These are the activations of a small neural network, seen along a few directions. Each row is one input.
Each table varies a few parts of the input and shows all the possible inputs, shuffled.
Descriptions start from the smaller parts, as in this example, which fits no table here: one of 5 places around a ring, together with either a single point or one of 9 places along a line or (one of 3 separate values, together with one of 6 places along a line).
Shared parts are said once, and a part with two or three values counts as separate values.

Other details of the inputs vary at random and push rows far along two fixed directions, the same in every table; ignore that.

A family of inputs:
x1: [-95 -55 -230 170 46 -125 20 -78 -103 132 120 255]
x2: [-424 -132 -426 747 223 -616 -164 -361 -31 -40 166 515]
x3: [105 -14 -14 3 99 241 131 198 3 22 -129 -46]
x4: [440 59 6 -245 -462 -425 -504 -766 -290 -795 388 -432]
x5: [-27 125 149 64 -1 270 99 173 55 -21 -117 -3]
x6: [-145 63 -254 267 60 -42 -37 -105 82 -51 38 204]
x7: [40 2 -77 -47 93 313 139 85 -3 57 -150 -5]
x8: [60 59 42 -96 -63 129 50 163 262 114 -103 32]
x9: [91 -13 0 -58 -60 129 184 232 -61 189 64 57]
x10: [88 -63 28 -116 -89 80 96 277 -32 207 28 76]
x11: [-136 55 176 -3 -59 256 221 28 -43 106 -95 64]
x12: [56 103 -8 28 -52 231 135 211 131 22 -12 0]
x13: [-237 120 25 -214 188 97 34 165 236 173 35 -277]
x14: [492 76 16 -424 -400 -110 -345 -368 -272 -466 264 -384]
x15: [14 -41 114 -41 -140 93 159 228 70 138 6 42]
x16: [-22 -120 -146 228 190 -133 -124 60 -7 -63 -92 127]
x17: [-144 90 -61 -268 226 93 -31 215 123 261 66 -248]
x18: [-295 -167 -234 538 188 -649 -180 -207 129 46 72 445]
x19: [129 34 -38 -166 -17 118 -8 215 155 179 -74 69]
x20: [-393 -70 -245 750 318 -573 -389 -177 23 -199 3 465]
x21: [-295 -215 -331 552 327 -414 -74 -266 -130 -9 16 383]
x22: [16 11 84 22 -114 141 249 181 39 119 40 18]
x23: [69 -106 78 -12 54 160 241 170 -79 110 -82 -25]
x24: [-69 36 239 53 -55 182 209 144 -35 68 -72 16]
x25: [61 95 -157 -102 -14 287 83 147 22 126 -10 80]
x26: [-325 164 178 -171 209 111 22 141 141 122 -102 -282]
x27: [-225 85 -80 292 112 10 -68 -132 4 -100 -74 196]
x28: [510 11 198 -557 -322 78 -147 -360 -151 -355 8 -507]
x29: [64 -155 105 -68 24 114 157 215 -52 129 -117 -5]
x30: [127 78 -91 -50 -1 213 74 261 28 89 13 40]
x31: [-66 47 101 -399 211 221 89 156 63 144 -87 -452]
x32: [90 -52 129 29 -222 -607 -395 -761 -243 -492 192 -129]
x33: [-73 -14 268 -6 -81 137 120 188 -5 88 -104 40]
x34: [-23 80 192 -50 -12 169 16 124 181 74 -202 25]
x35: [92 -62 52 -178 -65 34 100 179 72 275 -23 93]
x36: [449 -116 213 -471 -337 -212 -160 -576 -283 -400 130 -447]
Description of these inputs: one of 4 separate values, together with either a single point or (one of 2 separate values, together with one of 4 places along a line).
Changing only the choice among 4 separate values turns x22 into x9. The same change can be made to x18. Which row results?
> x35
List by row number the other rows that have the choice among 4 separate values in common with x16.
> x3, x7, x21, x23, x28, x29, x31, x36
Change only the choice among 4 separate values in x15. List by row number the other rows that result.
> x10, x29, x33
Change only the choice among 4 separate values in x28. List by row number the other rows that result.
> x8, x19, x34

A family of inputs:
x37: [-350 -97 -297 713 354 -120 24 412 269 314 -192 715]
x38: [382 142 287 -612 -345 757 373 235 -12 70 -94 -364]
x39: [110 77 205 -449 48 104 -134 -206 -93 -240 -18 -614]
x40: [198 69 82 -169 -277 4 -106 -423 -276 -367 164 -231]
x41: [-96 -190 -341 445 118 -744 -347 -570 -210 -295 227 222]
x42: [62 69 165 -17 -172 118 52 -84 -65 -158 15 -62]
x43: [428 79 92 -329 -336 217 -16 -149 -150 -241 105 -222]
x44: [-187 -162 -210 459 194 -338 -83 139 118 155 -60 477]
x45: [283 46 297 -531 -358 325 200 -28 -166 -21 18 -362]
x46: [-247 -50 168 154 156 352 440 648 247 552 -280 303]
x47: [-342 -41 -513 356 418 -716 -464 -276 50 -90 278 84]
x48: [263 -92 -125 -3 -179 -470 -300 -503 -271 -363 242 -65]
x49: [-504 149 190 -16 378 511 359 803 559 684 -404 120]
What is each input in this table made of?
> either one of 3 separate values or (one of 2 separate values, together with one of 5 places along a line)
Change only the choice among 2 separate values in x45. List by row number the other rows that result.
> x40
